[112 155 164 127 127 158 149 112 128 119 123 109 123 161 164 140 120 112
 160  94 135 107 130  91 123 145 132 145 133 105 121] -> F
[ 94  84 108 100  88 138 148  87 119 119 127 115 125 125 155 114 159 133
 136 134 112 141 156 126 158  95 127 105 162 148 137] -> G
[134 112 141 156 127 158  95 127 105 162 148 137 161  97 118 177 146 115
 136 129 115 122 117  31 101 118 184  55 226  96 110] -> P
back: [130 107 135]
F
q: [134 112 141 156 126 158  95 127 105 162 148 137]
G
q: [ 94  83 108 100  88 138 148  88 119 119 127 115 126 125 155 114 159 133
 136 133 111 140 156 125 158  95 127 105 161 148 136]
G
q: [134 112 141 156 127 158  95 127 105 162 148 137 161  97 118 177 146 115
 136 129 115 122 117  31 101 118 184  55 226  96 110]
P
q: [130 112 143 156 126 159  94 129 107 162 146 136 163 102 120 178 145 115
 137 128 114 124 119  29 101 118 182  55 227  93 110]
P
q: [110 155 163 128 126 158 150 112 129 120 123 108 123 162 163 140 121 111
 160  93 135 107 130  91 124 146 131 145 132 105 121]
F

[127 142  94 118  85  71 150 134 157 175 154  86 117 111 121  88 128] = V
[127 134 142  85 175 121  88 128 157 154  94  70 117 118 150  86 111] = J
[133 135 117 119 111  85 127 143 158 117 151 112 191  94 120  95 182] = T
q: [127 143]
T
q: [126 142  94 119  86  70 149 133 156 175 154  87 117 111 122  89 127]
V
order: [182  95 120  94 191 112 151 117 158 143 127  85 111 119 117 135 133]
T
order: [154  85  88 111 175 118  94 150 121 134  71 117 128 127 157  86 142]
V
back: [ 94 191 112 151 117 158 143 127  85 111]
T

[198 194  65 186 186 203] : D
[198 199  64 189 192 203] : S
[181 181  81 173 180 183] : N
[193 191  69 184 182 198] : X
[183 185  79 180 182 187] : B
q: [183 185  79 179 182 188]
B
order: [ 79 180 182 183 185 187]
B
q: [198 194]
D
q: [183 185  79 180 182]
B
q: [189 192]
S

[ 79 157  98  94] : Les
[199 166 189 119] : Fileb
[158  98  79  94] : fuve
[72 63 57 45] : nosi
[ 56  87  86 124] : gako
[125  87  86  56] : puron
back: [63 72]
nosi
order: [ 94  98 157  79]
Les
q: [56 87]
gako
order: [ 79  94  98 158]
fuve
order: [ 56  86  87 125]
puron

[117 218 168 205 108 205  61 130  68 219  74 167 120 124 144  79 171 153
 140  41 215] = Tumit
[214 151  41 164 125 112  85 164 179 149 142  58 110 212 197 103 103 214
 151  41 193] = sisa
[ 65 193  51  50  47 122 160 198 150 133 190  57 130 100 184  59  44 215
 155  83  59] = ravug
[ 85 171 167 129 125 112  85 164 179 149 142  58 110 212 197 103 103 214
 151  41 167] = nonef
[171 115 164 179  93  79 210 142 161 143  78  65 136 158  61 212  70 175
 160  94 185] = pof
back: [167  41 151 214]
nonef
q: [213 150  42 164 125 112  86 165 179 149 143  58 110 211 198 103 104 216
 152  41 193]
sisa
q: [ 86 172 167 129 125 111  85 165 179 149 141  58 108 213 197 104 102 215
 151  42 168]
nonef

[149 132 160 191 101 109 128  92 117 140 118  60 158 138 114 127 143 150
 164 129 152  98 153 112 153 143] = Mosit
[131  46 157 126 153 112 117 142 134  93 129 175 159  81 145 143 147 124
  85  89 151 135 152 153 108 112] = Medat
[124 143  81 129 126 142  85 135 145 131 134 157 147 175 153 117 152  46
 159  93 112 151 112  88 108 153] = setam
back: [118 140]
Mosit
order: [124 153 131 152 117 153 147 151 145 159  81  46 175  85 108 112 157 129
 112 135 126 142 134  93  88 143]
setam
q: [130  47 154 126 153 111 116 142 133  92 130 176 159  80 144 142 147 125
  85  89 148 136 153 152 108 113]
Medat
q: [124 143  81 129 126 142  85 135 145 131 134 157 147 175 153 117 152  46
 159  93 112 151 112  88 108 153]
setam
back: [108  88]
setam
order: [ 46 131  93 124 151 135 175 142 112 147 108 152 117 143  89  81 129 157
 112  85 126 134 145 153 159 153]
Medat

[108 101 106 185 150 135 179 122 199 190  76 186 152 108 150 120 128 106
 132 146 185 101 142] = didon
[119 136 149 114  98 193 179 178 199 144  76 186 152 108 101 106 185 150
 132 146 120 142 128] = dap
[119 136 149 114  98 193 179 178 199 144  76 186 152 108 101 106 185 150
 132 146 120 149  99] = bemap
q: [101 106 185 150 132 146 120 142 128]
dap
q: [119 136 149 114  98 193 179 178 199 144  76 186 152 108 101 106 185 150
 132 146 120 149  99]
bemap
q: [152 108 150 120 128 106 132 146]
didon

[ 78 151  72 122  65  80 170  81  55 117  84 184 178  95  79  67 184  88] -> gasid
[208 139 178  33  41  98  63 167 129 178 173  70  64 179 102 108 102  94] -> bim
[127 142 124 134 119  95 122 127 106 135 126 143 145 128  94  95 144  95] -> zilom
[183  90 189 133 193 187  62 181 208 138 178  33  41 168 187 198  38 177] -> Fop
[132 112 134 114 134 125 117 130 135 117 126 125 131 121 124 127 115 123] -> pozis
order: [ 94  95  95  95 106 119 122 124 126 127 127 128 134 135 142 143 144 145]
zilom
q: [208 138 178  33  41]
Fop

